Look-ups in named tables: a row name and a column name give one cell, copied from the table.

Table kud
columns: givegur, tade, mak, mar, vurido, zogifi
pozi: [151, 139, 129, 145, 136, 99]
bamol: [97, 129, 111, 141, 142, 129]
rebafi: [141, 140, 140, 133, 142, 134]
mul: [87, 130, 131, 127, 140, 178]
bur: [85, 124, 121, 139, 126, 170]
lekem: [67, 132, 141, 165, 48, 141]
sebuze: [150, 140, 141, 135, 142, 127]
bavi: [133, 156, 155, 137, 120, 91]
lazozaz: [241, 169, 155, 119, 202, 37]
nik: [156, 136, 137, 139, 138, 132]

What is the vurido of bavi in kud? 120
What is the mak of bur in kud? 121
What is the tade of bur in kud? 124
What is the givegur of bur in kud? 85
What is the mak of pozi in kud? 129
What is the tade of bavi in kud? 156
What is the mar of mul in kud? 127
What is the mar of lekem in kud? 165
What is the mar of pozi in kud? 145
What is the givegur of nik in kud? 156
What is the mak of sebuze in kud? 141

pamolor.csv
,kob,gaki,bipa
bizoga,152,163,150
gevoru,178,157,125
git,184,142,141
basulig,58,207,159
riz,126,75,125

bipa of gevoru: 125
kob of basulig: 58
gaki of git: 142
bipa of riz: 125
kob of gevoru: 178
gaki of gevoru: 157
kob of git: 184

Table sukofus
         misar  zanage  posisaz
gida       298     259      498
sunez      386     479      110
madakos    489     353      541
mugo       429     552      209
mor        510     556      807
vikek      441     470      509
dav        608     457      515

zanage of madakos = 353
zanage of dav = 457
posisaz of sunez = 110
misar of vikek = 441
misar of sunez = 386
zanage of sunez = 479
posisaz of madakos = 541
misar of mor = 510
misar of mugo = 429
misar of gida = 298
zanage of mugo = 552
posisaz of gida = 498
zanage of gida = 259
misar of dav = 608
Row with the largest posisaz: mor

ril =
,giz,nulel,berak,vos,botuvev,zukunem
luko,19,65,8,39,56,48
zapus,59,29,45,53,86,43
famefog,35,45,3,27,93,93
vik,47,44,45,24,81,37
tabav,48,28,58,65,67,47
guter,43,49,16,36,8,31
gul,71,29,1,64,59,42

What is the botuvev of vik in ril? 81
What is the zukunem of famefog in ril? 93
What is the vos of guter in ril? 36
What is the zukunem of tabav in ril? 47
What is the nulel of gul in ril? 29
What is the botuvev of zapus in ril? 86
What is the botuvev of guter in ril? 8
What is the berak of famefog in ril? 3
What is the zukunem of zapus in ril? 43
What is the zukunem of guter in ril? 31
Row with the largest nulel: luko

kaveze =
           ved    vug   vive    rur    pek   viku
kivodim   16.0  -15.7   28.5  -53.9   45.8    9.0
faburul    1.9    1.9    5.2   -7.1    6.9    0.0
fes        4.4   -7.0   39.1  -82.7   57.1   -5.2
lud      -33.0   42.4  -37.9   80.8  -69.0  -22.8
norufa     3.0   -1.0   15.0  -28.1   21.4   -0.8
kita      20.6  -18.4   18.4  -25.1   32.0   18.3
lenimar  -10.5   18.6  -19.4   39.1  -32.7   -9.6
zatupos   18.7  -19.4   33.9  -63.8   54.5   11.2

What is the viku of lenimar in kaveze?
-9.6
What is the vug of kivodim in kaveze?
-15.7
What is the viku of kivodim in kaveze?
9.0
What is the vive of lenimar in kaveze?
-19.4
What is the rur of lud in kaveze?
80.8
What is the ved of kivodim in kaveze?
16.0
What is the ved of lenimar in kaveze?
-10.5
What is the ved of zatupos in kaveze?
18.7

nananin =
	kog	gutuvir	supiv
pup	153	202	176
miz	9	135	141
tano	147	162	159
sesot	190	125	142
siboga	198	128	144

What is the kog of miz in nananin? 9
What is the gutuvir of miz in nananin? 135
What is the supiv of miz in nananin? 141
What is the kog of pup in nananin? 153
What is the gutuvir of pup in nananin? 202
What is the supiv of pup in nananin? 176
What is the kog of siboga in nananin? 198
What is the gutuvir of siboga in nananin? 128
What is the supiv of sesot in nananin? 142
Row with the largest gutuvir: pup

Table nis
,kagi,gazib,porono,fezomu,nid,navak,mimuz
sop,0.357,0.660,0.109,0.355,0.401,0.657,0.791
fike,0.531,0.005,0.789,0.270,0.663,0.333,0.133
zeguni,0.483,0.717,0.332,0.820,0.101,0.578,0.448

sop, navak: 0.657
zeguni, navak: 0.578
fike, porono: 0.789
sop, porono: 0.109
zeguni, kagi: 0.483
fike, kagi: 0.531
zeguni, porono: 0.332
sop, nid: 0.401

dis:
|  | pag | moki |
|---|---|---|
| lal | 14 | 85 |
| mutir | 206 | 47 |
| gol | 15 | 101 |
| zazep | 41 | 126 |
| sud | 93 | 125 |

What is the moki of gol in dis?
101
What is the pag of mutir in dis?
206
What is the pag of zazep in dis?
41
What is the moki of lal in dis?
85
What is the moki of zazep in dis?
126
What is the pag of gol in dis?
15
What is the pag of lal in dis?
14
What is the moki of sud in dis?
125
What is the moki of mutir in dis?
47
What is the pag of sud in dis?
93

